Each row below holds a small network's activations on one input, seen along a few directions.
In each table, some parts of the input vary, and every possible input appears once, in random order.
Descriptions start from the smaller parts, as in this example, which fits no table here: one of 2 separate values, together with either a single point or one of 9 places along a line or (one of 6 places along a line, together with one of 8 places around a ring).
Shared parts are said once, and a part with two or three values counts as separate values.

Other details of the inputs vary at random and push rows far along two fixed directions, the same in every table; ignore that.

A family of inputs:
r1: [-1.00 -0.52  0.15 -0.98 -0.12  0.46  0.41  0.36  1.14  0.44  0.00  0.76]
r2: [ 0.26 -0.49 -0.23 -1.40 -0.66 -1.28  0.67  0.16  1.46 -0.51  0.46 -1.22]
r3: [ 0.09 -0.83 -0.20 -1.27 -1.76 -0.42  0.49 -0.11  1.52 -0.70  0.34 -0.76]
r4: [ 1.18  4.27  2.76  2.88  0.51 -2.71 -5.16  0.71 -6.33 -3.97  0.57  4.18]
r5: [-1.10 -0.76 -1.11 -0.34  0.19  0.75  0.89  0.56  0.77 -0.02  0.01  0.68]
r6: [ 0.95  4.83  0.86  2.59 -0.67 -1.60 -5.20  0.40 -6.62 -4.50  3.21  2.01]
r7: [-0.34 -0.46 -0.80 -0.09  0.31  0.32  1.55  0.81  0.23  0.56 -0.23  0.56]
r8: [-0.04  0.33 -1.18  0.26 -1.21  0.07  1.07  0.35  1.44 -0.59 -0.07 -0.68]
r9: [-0.43 -0.60 -0.03 -1.48  0.09  0.55  0.76  0.65  1.34  0.16  0.02  0.90]
r10: [ 0.41 -0.65 -1.16 -0.42  0.78 -0.58  0.09  0.34  0.43  0.09  0.86 -1.73]
r11: [ 0.21 -0.53 -1.06 -0.31 -0.18 -0.72  0.68 -0.14  0.58 -0.58  0.27 -1.65]
r12: [-0.71 -0.40 -0.67  0.31  0.51  0.64  1.19  0.34  0.69  0.28  0.09  0.65]
r13: [ 0.62 -0.96  4.51  4.90  2.63  6.11 -3.18 -7.68 -3.91  7.32 -3.98 -6.51]
r14: [-0.27 -0.29  0.31 -0.90 -0.05 -0.07  1.26  0.81  0.82  0.86 -0.15  0.78]
r15: [ 0.48 -0.55 -0.22 -1.37  0.35 -1.11 -0.10  0.51  1.14  0.24  1.02 -1.36]
r16: [-0.66 -0.25  0.40 -0.52  0.14  0.25  0.93  0.36  1.31  0.58  0.17  0.88]
r17: [ 0.14 -1.65 -0.59  0.55  0.18 -0.89  1.18  0.44  0.82 -0.96 -2.26  1.17]
r18: [ 0.05 -0.54 -1.30 -0.47  0.50  0.51  0.91  0.33  0.19  0.68 -0.23  0.74]
r19: [ 0.08  0.50 -0.04 -0.47 -1.59 -0.27  0.72  0.24  1.95 -0.18 -0.05 -0.52]
r20: [ 0.08 -0.47 -0.41 -1.49  0.05  0.01  0.84  0.56  1.04  0.81 -0.07  1.13]
Description of these inputs: one of 2 separate values, together with either a single point or one of 4 places along a line or one of 5 places around a ring.
Changing only the choice among 2 separate values turns r8 into r19. The same change can be made to r7. Which row results? -> r14
Which other rows does r4 become when the choice among 2 separate values takes its other values? List them by row number. -> r17

A family of inputs:
r21: [ 0.03  0.52 -0.69  0.01  0.36 -0.07  0.11  0.41 -0.38 -0.19  0.72  0.20]
r22: [-0.12  0.52 -0.30 -0.16 -0.30  0.38 -0.08  0.35 -0.19 -0.28  1.01  0.23]
r23: [ 0.26  0.28 -0.63  0.48 -0.07 -0.48  0.11  0.20 -0.34 -0.78 -0.02  0.18]
r24: [ 0.65  0.00  0.28 -0.54 -0.32 -1.05 -0.54  0.18 -0.10 -0.62 -0.07  0.21]
r25: [-1.07 -5.63 -1.97 -2.71 -1.34  1.78  5.55 -1.16  7.49  3.17 -2.97 -3.21]
r26: [ 1.03 -0.01  4.44  4.19  1.07  3.01 -3.29 -5.99 -2.81  5.11 -2.94 -5.39]
r27: [ 0.07  0.43 -0.59  0.45 -0.52 -0.34  0.12  0.32 -0.39 -0.68  0.00  0.11]
r28: [-0.14 -0.21 -0.53 -0.21  0.74 -0.28 -0.28  0.53 -0.60 -0.33  0.68  0.13]
r29: [ 0.07  0.43  0.47 -0.62  0.00 -0.62 -0.17  0.33 -0.08 -0.21  0.84  0.09]
r30: [-0.40  0.57 -0.22 -0.41 -0.37  0.24 -0.31  0.07 -0.06 -0.30  0.99  0.32]
r31: [ 0.44  0.22  0.20 -0.95  0.09 -0.62 -0.56  0.37 -0.16 -0.03  0.65  0.22]
r32: [ 0.27  0.02 -0.55  0.36  0.29 -0.52 -0.06  0.27 -0.30 -0.96 -0.09  0.15]
r33: [-0.20  0.75  0.09 -0.49 -0.30  0.06 -0.30  0.42  0.05 -0.36  0.75  0.05]
r34: [-0.15  0.66 -0.64 -0.01 -0.09  0.06  0.11  0.52 -0.44 -0.10  0.73  0.12]
r35: [ 0.01  0.65  0.24 -0.28 -0.09 -0.51 -0.39  0.46  0.24 -0.05  0.85  0.11]
r36: [-0.54 -0.14  0.53  0.57  0.60  0.40  0.43  0.61 -0.46 -0.03 -1.44  2.94]
r37: [ 0.11  0.30 -0.22  0.30 -0.72 -0.03 -0.08  0.15 -0.15 -0.88  0.29  0.22]
r38: [ 0.05  0.26 -0.60 -0.09  0.71 -0.10 -0.08  0.47 -0.37 -0.36  0.65  0.16]
r39: [ 0.01  0.51  0.16 -0.06 -0.72 -0.34 -0.27  0.23  0.14 -0.95  0.02  0.03]
r40: [ 0.08 -0.45 -0.49  0.24  0.32 -0.71 -0.26  0.34 -0.53 -0.93 -0.05  0.13]
r41: [ 0.28  0.19  0.56 -0.18 -0.41 -1.04 -0.15  0.12  0.00 -0.78  0.11  0.07]
r42: [-0.75  0.12  0.44  0.10  1.05  0.79  0.38  0.77 -0.56  0.56 -0.70  2.93]
Changing only one part turns r21 into r23. The same change can be made to r22. Which row results? -> r37
What do these inputs look like to the network? -> one of 2 separate values, together with either a single point or one of 10 places along a line
Which other rows does r40 become when the choice among 2 separate values takes its other values? List them by row number. -> r28
Which other rows does r29 become when the choice among 2 separate values takes its other values? List them by row number. -> r41
